Here are a small network's activations along a few directions, averaged over the inputs that share one value of a field.
Related values have similar rows: they may be neighbours, one step apart, or belong to one group.
Strong random noise was added to every row along 17 fixed directions; ignore it. To show where, here is one row again and again, with new noise each time:
[-113 -364  489   77  478   97 -272   82 -276 -119  212  144 -171 -362
 -286    3 -129  309  162 -271  185  135 -104  351  164 -140 -121]
[ -80 -152  463  103 -332 -112   81  -36 -254 -259  191 -258  419   39
   64 -448 -153  -86  -13  -88   24  -79  -34  134  615  -38 -434]
[-213 -355 -178  591  199  216 -119  -70 -378   -5 -241  484 -406  189
 -263  465 -153  -34  337   59 -320  137 -329  412 -272 -185 -149]
[ 317 -124  -13 -114  -76   69 -139   20   18  503 -277 -305 -228   21
 -100  221 -196  -14 -149 -359  325   -6   97  242   63   22  172]
[ 263 -124 -135  172 -306   49  123   69  106  153 -375  144  -92  -59
   85  181 -442  -23  -45 -217   -9  -84 -334  304 -173  489 -210]
[-154 -179  258 -116  357  193  -47 -406 -122  186  -36  154 -246   49
  329   78 -216 -128    2 -336  210 -120  464  205  -72 -290  -28]
[ -69  430  -47  -86  197   -9  -81  284  175   22 -226  -82  257 -183
 -172  127 -294  131  208 -159   96   31 -587  -85    1  165 -172]
[  19  -36 -168 -228 -108  145 -188 -105  -53  -56  -92 -331  298 -307
 -173 -483 -423  207  254 -481  303   29 -434  464    9   61  225]
[ 330 -561 -189   32 -480  493   -3 -411   86  281 -119 -489  378 -288
  -24 -272 -337   17 -295  300  474 -497  204   88 -110  472 -169]
[ -67 -162  -79   88  -82 -362  293 -275 -353 -334  -91 -189  135  -16
  194 -143  -60  203  219 -269 -457   41 -253  -17 -151 -201  390]
[  38  187 -359   19 -204 -221  181  337 -188 -484 -129 -388 -211 -106
 -627  158  205  332  -84   16  -32  271 -209 -180  308  132  226]
[-166  308  -12    4   33   62  -21  -34  -17 -330   39  331   13  -86
  -99   41 -142  -54  130  -65   85  104 -135  -32   11  102 -154]
[-550  -97  -89  109   81  330  398   29 -228  -83  189   78 -641 -132
   31 -220  -13  125   15  196   48   49  565  329  230 -317 -213]
[ 208  207  -82  189  -98  355 -245  -57  554 -338 -189 -177  185 -191
   -2 -336 -140   10 -239   -6 -348 -202   81 -341 -574  299   60]
[-172 -147  212  137  556  323  340 -203   32  163 -223 -156  397 -116
  193  -57 -626   39 -138   50  177 -227  403 -112  213 -103 -396]
[ 276  435  121   79 -502  -91 -410    3  216 -161  166   49 -217 -205
 -171  -50  289 -156 -269  -11  355  173  100 -372    7  100 -423]
[-102   35  103  306 -287  -92  426  198  -87  295 -492 -527 -919 -117
  101  504 -214   78  -21 -276 -158  -90  -20  286  111   39   89]
[  85  -91  631   12  317  144 -343  225  223  -33 -165 -334  125    8
   11  -94 -227   33 -141 -441 -165 -207   -8   96  121   60 -203]
[-244 -290  -44  -24  260  -15  517   17 -122 -282 -176 -128 -450  163
   50  415  144   41  -93  228  116 -276  186 -216  299  -46  -48]


Field D:
d2: [-227 -436  207  210  -27  223  234  181  151 -272  -40 -378 -231  229
  155   69  263 -115  -36  453 -265 -560   53 -129  124    7  140]
d9: [  21 -202  206  -73  -88  429 -208 -603 -154  -97   65  193  312  408
 -189  376 -102 -672  -41  319  751 -300  531  -64  440  104  120]
d19: [-160  268 -269  210 -449  300   12  -32   -7 -197   34  -20   28   18
 -440   -4 -125 -280  112  316  138  -18 -164  150  271  220  119]
d6: [ 108   15 -125  291   56  176    5   65  -27  222  251  437  224 -154
 -205 -251 -223  -89   90  241  115  363  172  105   70 -196  -56]
d17: [ 334  -44 -225 -239  288  120  -52  295  276  -15  -31  311   78  179
 -222  245  164  124 -268  193  -75   21  149  -80 -145  498  309]
d14: [ 171   28  445  335 -355 -155 -175   35  176 -316  137 -159 -163 -162
   23 -122  177  -62  -20    5  -25  -63 -259  -64  141   44  -14]
d5: [ 355 -283  130  319   21 -148 -159 -271   33 -274 -168  -69 -246 -200
   23 -105  -78  131 -208 -414   33  121  -39   71 -168  -39 -111]
d8: [ 150  277  173  -46  436   55  -77  178  508  123  290   73  199 -306
  105 -325   89  141 -174  136  -29   72  211 -532 -341 -142  196]
d20: [  88  155 -178  129 -580 -215  -51 -106 -266 -496   -1 -110 -247  -48
 -487   72  179  -21   22 -172  121  403 -211  133  171  192  237]
d7: [-421  631  -49 -322 -427 -478  382 -193 -450  201  203  -60 -118   82
  369  -35  104 -134  397 -199 -344  282   40  222  151 -236  440]
d12: [-243 -155 -211  196  434  115  266 -256  193 -713 -182  500 -401  -58
   99  130  -74 -130  -15  136  436  -11  180 -225  -49   -1 -365]
d3: [  46   43  278  315   27   45   -1  324  198   47 -193   24 -549 -281
 -127  754   88   59 -111  259   -4 -235 -246 -261 -162  434 -379]
d10: [-306  212  465   47   62  384    4    6  164  316 -126  410  113  474
  373  369 -386 -666  196   94 -224 -371  109  350   21  299 -342]
d1: [  86 -329   33  650  -24   89  362  350  206 -790   35  430 -164  396
 -227 -419 -162 -216 -210   91 -449  337  256  190  351  -11  205]
d11: [-299  314  161 -125   79  344  -33   47 -119  517  118  263  383  345
 -107  504  -77 -338 -108  521 -198 -109  511   16  248  247  -88]
d15: [ -88 -244   58  -65 -138  221  322  -66  216  253  380  252  467  138
  478 -339 -114 -352   50  606  337 -391   59  -50  147   53 -108]
d4: [ 201  176 -237  199 -284  -84  143 -167  267 -405 -317 -201 -327  135
  -32  -13   23 -242  -66 -165   45   52 -110 -117  -20   87  395]
d16: [ 457 -285 -154  332  327  147 -129 -172  170  117 -461   78  -18   50
 -157   55 -424  -30 -272 -312  -29  271  308  188 -143   -2  328]
d13: [ 100  -73  -76  261  355 -226 -180 -333 -298  -98 -260  -43  -50 -249
 -318  163 -160  194   31 -438   47  452  -22  -11  -37 -349   86]
d18: [  -1  -88  589  199   74 -269 -222 -330  152 -281 -244 -677 -131  -73
  448   38  235   24 -202 -294 -492 -438   86 -371 -273 -194   58]
A value of D combines one of 5 hidden first parts with one of 4 second parts; all combinations occur once.
Q: Changing only the second part turns d13 into d11. d19 has the same second part as d13; what does that change turn d19 into?
A: d18
Q: Changing only the second part turns d8 into d5. d20 has the same second part as d8; what does that change turn d20 into?
A: d4
Q: Changing only the second part turns d17 into d1. d16 has the same second part as d17; what does that change turn d16 into?
A: d12

Field G:
g6: [-491  197  115  690  318  221  305 -360 -182 -226   13  230   77 -265
  -64 -156 -477 -105  209  277  -89  220  155   49  201 -392 -326]
g2: [-204 -101  261 -253  341  203 -214  -56  215  245  109  209  -11   68
  341   77   57 -105    0  109  209 -374   26  102    6   43 -289]
g3: [  69 -602  -62  207  -35  361    0   63  552 -220 -165 -185  184  694
   46 -329   -5 -752  303  383  521 -448 -401  -11  442 -334  343]
g1: [-242 -412  145 -484 -150  280 -385  417 -147 -512  138 -483 -622  106
 -299 -391  230  246   11 -609  -16 -214 -102  972  265  259  295]
g9: [  66  132 -144  188  509  220  276  204  284  194 -474 -229  -81 -418
 -215  147 -596  318   34 -176  -55  161  -30  125 -194  203  274]
g5: [ -82  304  -90  273 -598  361 -111 -535   40  101  -66 -415  203 -260
  -86  -82 -244 -207   41  259  128 -142   68 -142 -352  123  276]
g7: [ 338 -564 -347 -381  526  -64  193  284  140  353 -298 -553 -108  333
  -42  427  427  292 -364  275  272 -402  181 -555   68 -158  151]
g4: [-191  437   59   58  115 -207  522  415  138   29  122  316 -252  -30
  187  205   26  -41  298  149 -312   71 -256 -222  104 -191  325]
g8: [ 444 -140 -150  -59 -168 -238   -8  408   16 -581  -82 -102  318   -7
 -653  -17   88  169 -128  -30    7  157 -502 -225  388  396  186]
The values of G form a line.
Q: How many steps from neighbour to neighbour lead from g6 to g1, at the fewest?
A: 4
Q: Which values are neighbours of g8? Give them in the order they are listed.
A: g4
Q: Which values are neighbours of g3? Give them in the order they are listed.
A: g9, g5

Field E:
e11: [  40  468 -594 -517  268   69 -188  886  423  622  -65 -192 -495  623
 -154  -61  594    6 -314   46   92  203  315  -89  147 -496 -147]
e9: [-673   61  127 -429  243  290 -446  659 -195  371  -29 -605 -844  -69
 -187  132  366  537  132 -289 -583 -181   15  814 -123  -41   28]
e7: [ 320  682  187  119  640   58 -407   -7  691  323   57  567  -71 -435
  -13   20 -265  -85  -34 -251  560  414  -60 -436 -394 -340   86]
e8: [ 351 -121 -354  643   -9 -274 -408 -172 -262  438 -387   15   75 -104
 -417  179 -155    2  184 -195  416  554 -570 -116 -125 -604 -602]
e2: [ -27  456 -123  292   52  130  459  155  610 -585 -136  183 -327 -281
  164 -345 -278  -34 -148  -98   94  134   80 -388 -135    2  -12]
e3: [ 146  -71 -123   34  415  -72  -79  115  210  232  -31  234  690  111
   -4  -18   15   27   13  346 -133   79 -217 -326 -145   15 -358]
e5: [ -81  272 -452 -498  258 -179  307  387  160 -702 -265  135 -394 -273
 -323  319    1  439    6 -315   54   82 -485   21   14  680  203]
e12: [-620  955  224 -485 -413 -473   10 -135 -181 -358  323 -148  184   79
  463 -149  356 -244  434 -153  -45  -38 -250 -372  185 -331  -93]
e1: [ -63  353  507   25   17  104 -439  -36 -109 -167   48  112  102  162
 -279  -81 -220 -321 -268 -433  395  397  612  314  747  -33 -514]
e10: [ 272 -151  153 -419   34 -141 -400 -489 -254 -400  145  502   91 -142
  -97  710  380   -8 -150   52  325 -273  -23 -435 -350  680 -243]
e4: [-226   48  733 -112   93  -25 -358  546  174  427  570   12 -317 -161
   40   75  468   25  319  355   81 -132 -333  164  137  -26 -124]
e6: [-223  381   33  101 -160  115  192  667  438 -166  190 -155 -239  276
  -32 -252  329 -245   50  454 -172 -129  -14 -270  462 -290  106]
A value of E combines one of 3 hidden first parts with one of 4 second parts; all combinations occur once.
Q: Changing only the second part turns e11 into e2. e6 has the same second part as e11; what does that change turn e6 into?
A: e12
Q: Changing only the second part turns e7 into e4. e9 has the same second part as e7; what does that change turn e9 into?
A: e1

Field M:
m9: [  57  285  -14   87  -63  -91 -307   -3  283 -181 -144 -762 -213   66
 -152 -404  282 -130   30 -235  -36   86    8 -179  119 -590  472]
m11: [ 112   69  365 -327   88 -395 -126  493  349 -397  248  361 -337    0
   86   -7  314   42   42 -297  182   32 -532   64  155  256   82]
m5: [ 227 -285    3 -222  137  -54 -408  -75   86  194  -54 -370 -218  207
   49   76  544   15 -214   30  160 -255  162 -338 -117 -369 -153]
m10: [-113 -419 -164 -154   92 -168  249   99 -215 -486  210  155 -609   15
 -192   27  434  146  100   74  450  111 -162   61  334  -90  -44]
m8: [ 566 -475  301  152  -20 -137  -99  -18  308   38   47  -97   59  164
   96 -159  250 -147 -409   25 -261  -50  447 -304  -29  -71  326]
m3: [ -55   84 -235    5  249   20   62  155  173  264 -109  -51  149 -252
  -29  147   -2  272   42  368  198  -36 -365 -202  -92  103 -401]
m12: [  85  -62   70  422  -51  279 -155   85  -40  209   64 -125  -24  120
 -338 -147 -106 -133   -6   88 -184  272  292  151   39 -317  239]
m6: [  96 -125 -161  135 -140 -298  316  -40 -262  205 -128 -305  134 -247
 -103  391  -33  246   57  180   -7  -32 -419 -248  -54   61  229]
m4: [ 197 -467  230 -205  -11 -455  132  313 -124  269  220  -24  -55 -373
  346 -365  118  521 -119 -278 -152   27 -187  165  -24    4 -340]
m1: [ 193  195    3  107 -186   86 -346  -23 -169 -152 -134 -179  356  144
 -361   26  -74   18 -213 -177 -176   60   79   24   70  209 -212]
m7: [ 154 -286  211 -211 -249 -132 -176 -214 -432  360 -191 -161 -181 -177
  -12  584 -219   93  -43 -446  488  -71    5  477  138  383 -118]
m2: [ -24 -101   64 -124 -160 -249  200  310  127 -166  182  -75  168  140
  245 -400  308  -21  -58  209   81  -79  -69 -231  327 -109 -384]
The values of M form 3 separate groups.
Q: List the group mates of m2, in the order listed.
A: m10, m12, m7
Q: List the group mates of m8, in the order listed.
A: m9, m11, m3

Field Z:
z4: [ 249 -466 -297 -253  -37   93   90  -36  -42  238   28 -304  214  376
   40 -119  153   -6 -282  107  -63 -233  239   -7   87  -44  420]
z6: [-182  109  460 -307  516  286 -292  411  522 -169   46 -271  -47  264
  -97 -298   92 -127 -166 -159  166 -111  339  104  504 -158   57]
z2: [ 428 -390 -152   61 -109 -438  -83  324 -119  -38 -115 -214   91  268
 -269   94  578  286 -386  146 -501  195   54 -237   10  118   42]
z7: [ 150  -53  211 -100  157  198 -649  218  130  491  250  269 -232 -218
 -173  -58   81  166 -212 -127  491  261  236  392   25  154 -621]
z10: [   9 -175  447 -147 -291  162 -138  241   54  292  147  178 -180  383
   78  364   80 -459  -58  218  470 -493 -257  291  491  383 -521]
z11: [ 151  -96   72 -230 -219 -607  601  294  110  107 -113 -114  -20  -39
  432  378  254  156 -190  206  178 -385 -431 -492  361  334 -534]
z9: [-334  176 -100 -312 -172   65 -149  186 -187  609   50   12  148  433
  133 -276   19 -236  263  -57    9   38  -90  592  348 -167 -565]
z5: [ 266  376   -7 -671   25 -114 -371  489  749 -384  370  744 -195  132
  239 -580  269 -262   16 -428  544  154 -298  -45  -92   74   -2]
z1: [-149 -453 -185   66  358  273  -99 -176 -282 -322  142  659 -174 -157
   67 -147   51  351  236  -25 -860  -16   78  408 -745  -14  419]
z3: [ 255 -100  148 -134  -48  -26 -488 -715  -86 -410 -296 -204  323  227
  -26  103 -115 -383   27 -633   55 -138   12  -91 -311  -53  410]
z12: [-119 -220  -32 -212 -536  288 -106 -183  -81   49  -37  275 -259  575
  349  152  -66 -555  166 -179 -162 -348   44  620 -180  290  108]
z8: [ 191  447   67  127  141  242   61 -439   38  -47  -45  514  897  203
   37  255 -579 -384 -141   88  -53   85  425 -403 -234  285   91]
The values of Z form 3 separate groups.
Q: List the group mates of z1, in the order listed.
A: z4, z10, z11
Q: List the group mates of z5, in the order listed.
A: z3, z12, z8

Field H:
h12: [  89 -217 -594 -380  -27  213  202 -179   60  -82  206  403 -205  -23
 -116 -254  133   59 -163  222  509  105  356  179   18  159  210]
h9: [ -12 -416   92  108 -100  237   12  463   56  311   48  -73 -207   95
  -65   61  224   26 -188  399   15 -223  160  135  211  131 -526]
h3: [  -4 -225  122  271 -350  395 -230  156  101 -165  256  -64  236  -56
   -6 -755  -67  104 -212  125 -410 -178  169  291  -46  158 -512]
h11: [  10  203 -645 -793  -68  133 -117  113  -14  114  -59   54  264  494
  -44 -339   46   24 -312 -293  247  153  398  432  295  234 -133]
h1: [ 311 -308 -312 -150   96 -104   -6  215   87   62 -256 -102  596  112
  -31 -414 -333  175  -65 -330  -42   42 -415  167  112    6 -148]
h2: [ 309  470  120   62 -246 -224  -93 -247   98  120 -346 -599  136  223
   99  345  129 -261 -415 -126 -124  -56  424 -715  -99  -14 -134]
h8: [ 391 -125   75   -8  475  134  166  -44  387  420  -16  124  200 -154
  183   89 -246  -91   20  147  144 -189  -16 -389 -293 -130  626]
h10: [-291   29  136   87  363  235  282  160  306  147 -222  -15  -65  290
  186  223 -195 -317   91  213  -78 -298   67   27  287  -97    1]
h7: [-631  536 -123 -374  220    2  494  257  261 -304  146 -168  -81 -325
  324 -203   56  313  350  230 -247 -205 -218 -159 -251   60  398]
h5: [ 433 -564 -289  -45  193 -395   49   43   66   83  -63  242  -53 -195
  120  -90  189  289  -88    9  436  166 -210 -137 -131 -111 -344]
h4: [ 547 -467  416  208  -72  180 -393 -188  273 -130  460  242  218 -140
 -121 -159  239 -141 -324  371  259 -111  284 -475 -217   62  249]
h6: [-160  229   88  -89  123 -171 -185 -393 -367   -1 -138 -468  368   15
 -100  135  -57  124   91 -338 -255   95   76  -89 -139  -97  208]
A value of H combines one of 3 hidden first parts with one of 4 second parts; all combinations occur once.
Q: Changing only the second part turns h10 into h5. h12 has the same second part as h10; what does that change turn h12 into?
A: h6
Q: Changing only the second part turns h4 into h3. h2 has the same second part as h4; what does that change turn h2 into?
A: h8
